These are the activations of a small network on made-up records, seen along a few directions, one row for each record.
Here are examples, each followed by its value of one field, Buvin.
The word absent means that the record has no Buvin.
The largest differences between rows may come from other fields.
In the rows, zero is written as 500.
Random noise pushes rows far along 15 fixed directions. That doesn't count. These rows show it; they differ only by the noise:
[536 351 497 599 832 612 634 603 171 508 584 449 637 661 439 493 460 663
 582 654 315 460 596 498 427 742 603 513]
[435 440 600 380 598 647 255 344 418 454 316 367 507 750  65 542 600 778
 534 369 449 265 553 456 515 441 601 458]
[476 496 471 509 329 711 596 793 644 632 482 394 745 378 193 411 494 393
 412 329 358 329 410 259 637 483 481 313]
[369 299 515 510 629 524 631 589 604 570 346 296 579 520 689 577 424 546
 228 528 642 443 645 713 193 742 246 559]
[483 462 575 600 558 656 219 207 564 606 263 491 336 463 512 537 544 769
 361 378 676 435 592 456 501 449 429 415]
[579 345 526 543 610 577 398 478 431 434 563 443 603 397 436 514 444 749
 519 591 529 397 483 281 403 598 518 493]
[312 557 584 392 349 531 307 612 465 560 559 576 583 590 344 488 442 461
 518 367 473 483 512 395 520 338 611 339]
[497 458 389 565 665 503 384 484 468 746 512 651 549 452 701 326 375 379
 349 466 523 570 579 458 628 610 796 415]
[804 734 582 720 393 442 553 175 768 615 646 500 190 193 402 500 479 464
 357 705 757 442 772 468 346 670 383 652]
[591 440 254 542 593 221 315 733 345 539 437 457 370 525 923 514 502 823
 615 479 628 640 123 388 666 565 946 623]
[393 467 562 594 581 393 575 494 192 497 218 490 815 450 581 593 361 796
 570 376 303 640 294 346 719 496 599 399]
[154 706 313 420 348 399 262 849 215 666 937 478 525 509 561 625 389 509
 540 354 584 603 382 386 474 505 583 517]
[561 593 494 435 439 621 394 595 486 694 307 439 341 750 272 610 512 694
 536 616 329 470 618 451 555 383 684 537]
[608 261 541 616 766 402 615 506 434 424 487 614 728 425 687 204 432 420
 544 478 492 541 352 456 565 693 796 377]
[602 408 640 679 653 785 465 275 518 555 231 540 174 491 628 481 638 697
 598 587 564 593 484 574 425 392 306 432]
[568 389 373 422 626 505 556 664 494 484 286 418 326 578 637 492 655 530
 566 500 491 484 270 599 623 429 551 595]
[290 523 619 649 453 375 510 385 291 518 396 369 598 471 584 659 324 929
 346 412 532 646 532 538 335 651 201 550]

[486 490 520 822 587 366 567 601 375 672 348 535 681 538 918 567 368 679
 321 441 534 623 618 543 557 729 639 420]
c6
[783 233 312 732 925 573 749 501 518 505 327 361 374 582 641 486 738 544
 311 544 589 132 692 737 601 891 481 572]
c4
[347 290 398 198 868 439 377 395 296 236 705 617 821 493 500 361 558 182
 509 410 495 286 410 589 657 457 564 558]
c8
[376 716 486 507 498 417 564 582 390 572 515 308 568 755 261 542 613 446
 621 299 459 427 425 684 564 586 745 529]
c8
[627 407 346 529 650 660 590 492 458 629  74 319 548 464 634 692 496 715
 509 528 381 536 399 470 602 499 530 564]
c10
[731 357 462 421 347 563 547 647 690 325 632 494 663 145 475 487 437 498
 595 681 483 443 314 174 428 420 413 540]
c9
[600 332 385 554 783 389 613 384 395 439 472 720 501 615 692 167 592 256
 304 267 428 418 616 721 827 534 689 465]
c3
[477 618 600 588 436 567 488 591 440 615 411 561 666 470 595 753 424 424
 683 560 477 557 580 327 518 384 749 334]
c9
[328 483 395 331 394 393 286 623 607 476 607 357 616 620 398 544 502 514
 284 320 649 257 533 534 462 521 596 532]
c8
[384 464 522 374 488 666 282 597 414 460 168 501 517 719 373 697 610 767
 592 399 365 333 456 358 728 173 595 322]
c1
[569 529 538 493 387 510 380 297 474 458 373 685 419 338 572 531 448 642
 379 524 404 573 568 404 667 255 270 489]
c1
[281 503 468 343 603 508 307 245 465 516 549 520 475 261 640 563 406 486
 552 613 649 710 344 529 328 432 217 632]
absent
[506 630 359 319 468 728 463 596 422 669 664 631 328 430 440 757 532 191
 713 796 380 464 621 414 565 232 484 536]
c4
[531 373 333 233 373 525 553 898 641 403 643 630 534 471 523 399 504 240
 505 673 344 447 415 393 562 280 489 538]
c9
[450 551 530 418 704 669 568 530 134 417 570 689 584 604 340 624 533 347
 716 650 159 461 618 461 705 310 503 412]
c1
[581 343 273 463 499 714 409 583 448 554 549 513 562 487 368 323 497 507
 381 371 267 373 491 225 781 429 617 493]
c3
[508 486 386 546 849 730 302 169 450 566 574 432 287 425 514 524 647 436
 569 541 757 407 549 585 397 615 487 598]
c7
[643 554 363 490 476 505 552 531 638 614 304 293 379 561 441 604 524 568
 433 587 496 422 538 523 521 577 602 671]
c2
[534 361 495 399 641 658 419 548 604 457 263 484 553 487 493 510 649 471
 685 490 531 363 333 353 622 380 707 315]
absent
[456 313 493 387 727 639 316 273 471 514 292 293 513 523 512 660 476 833
 518 661 535 467 505 478 328 535 476 581]
absent
[493 537 707 345 465 465 650 470 575 476 374 520 364 772 317 605 469 385
 435 748 410 445 853 773 297 405 384 584]
c6
[441 536 305 542 582 640 483 520 237 574 626 488 295 593 410 370 631 521
 543 399 314 572 383 579 669 488 426 561]
c4
[589 553 431 526 569 687 675 531 656 616 387 293 486 415 361 511 589 282
 691 567 473 465 364 489 468 552 599 554]
c3
[570 631 498 477 387 372 588 799 314 343 695 382 407 869 216 691 562 783
 692 680 368 377 598 504 396 521 581 673]
c7
[393 398 502 434 594 527 632 705 549 424 844 521 606 518 498 115 546  71
 712 448 586 567 244 658 271 664 641 397]
c6
[813 476 618 521 507 368 488 235 599 383 547 834 289 550 564 103 475 329
 612 640 441 664 523 571 558 398 754 543]
c10

Here are new rows. What is Buvin for each?
[745 245 354 480 375 395 660 862 650 424 568 500 537 633 597 296 430 584
 192 617 357 428 637 526 438 638 494 641]
c9
[655 550 283 621 573 521 537 352 464 674 428 585 440 274 667 510 427 461
 245 589 435 545 643 430 748 557 469 626]
c9
[398 751 319 469 205 429 620 653 546 547 584 399 307 352 413 499 592 346
 555 337 514 623 189 500 637 392 346 609]
c9
[539 683 529 574 571 479 347 176 505 561 581 550 211 572 414 346 566 519
 514 514 613 541 602 685 453 568 483 626]
c1
[849 483 362 651 651 683 203 465 562 615 566 596 135 559 587 445 681 640
 687 605 650 420 493 288 618 479 955 477]
absent
[667 714 402 514 459 516 161 392 713 644 621 516 283 319 463 605 564 537
 686 671 780 425 502 252 456 451 841 552]
c9
[434 599 428 542 614 532 716 781 365 594 507 565 614 524 656 797 546 263
 468 522 446 345 740 500 686 511 558 348]
absent
[774 205 353 247 662 733 555 637 744 399 509 553 484 237 690 544 509 216
 606 953 490 411 417 338 422 312 382 641]
absent
[540 683 547 732 627 779 557 288 371 651 285 270 454 481 260 767 647 733
 709 418 485 417 498 408 575 534 475 433]
absent
[615 367 318 581 600 593 682 649 530 568 358 301 668 356 561 524 506 554
 451 440 422 436 327 371 631 631 529 515]
absent
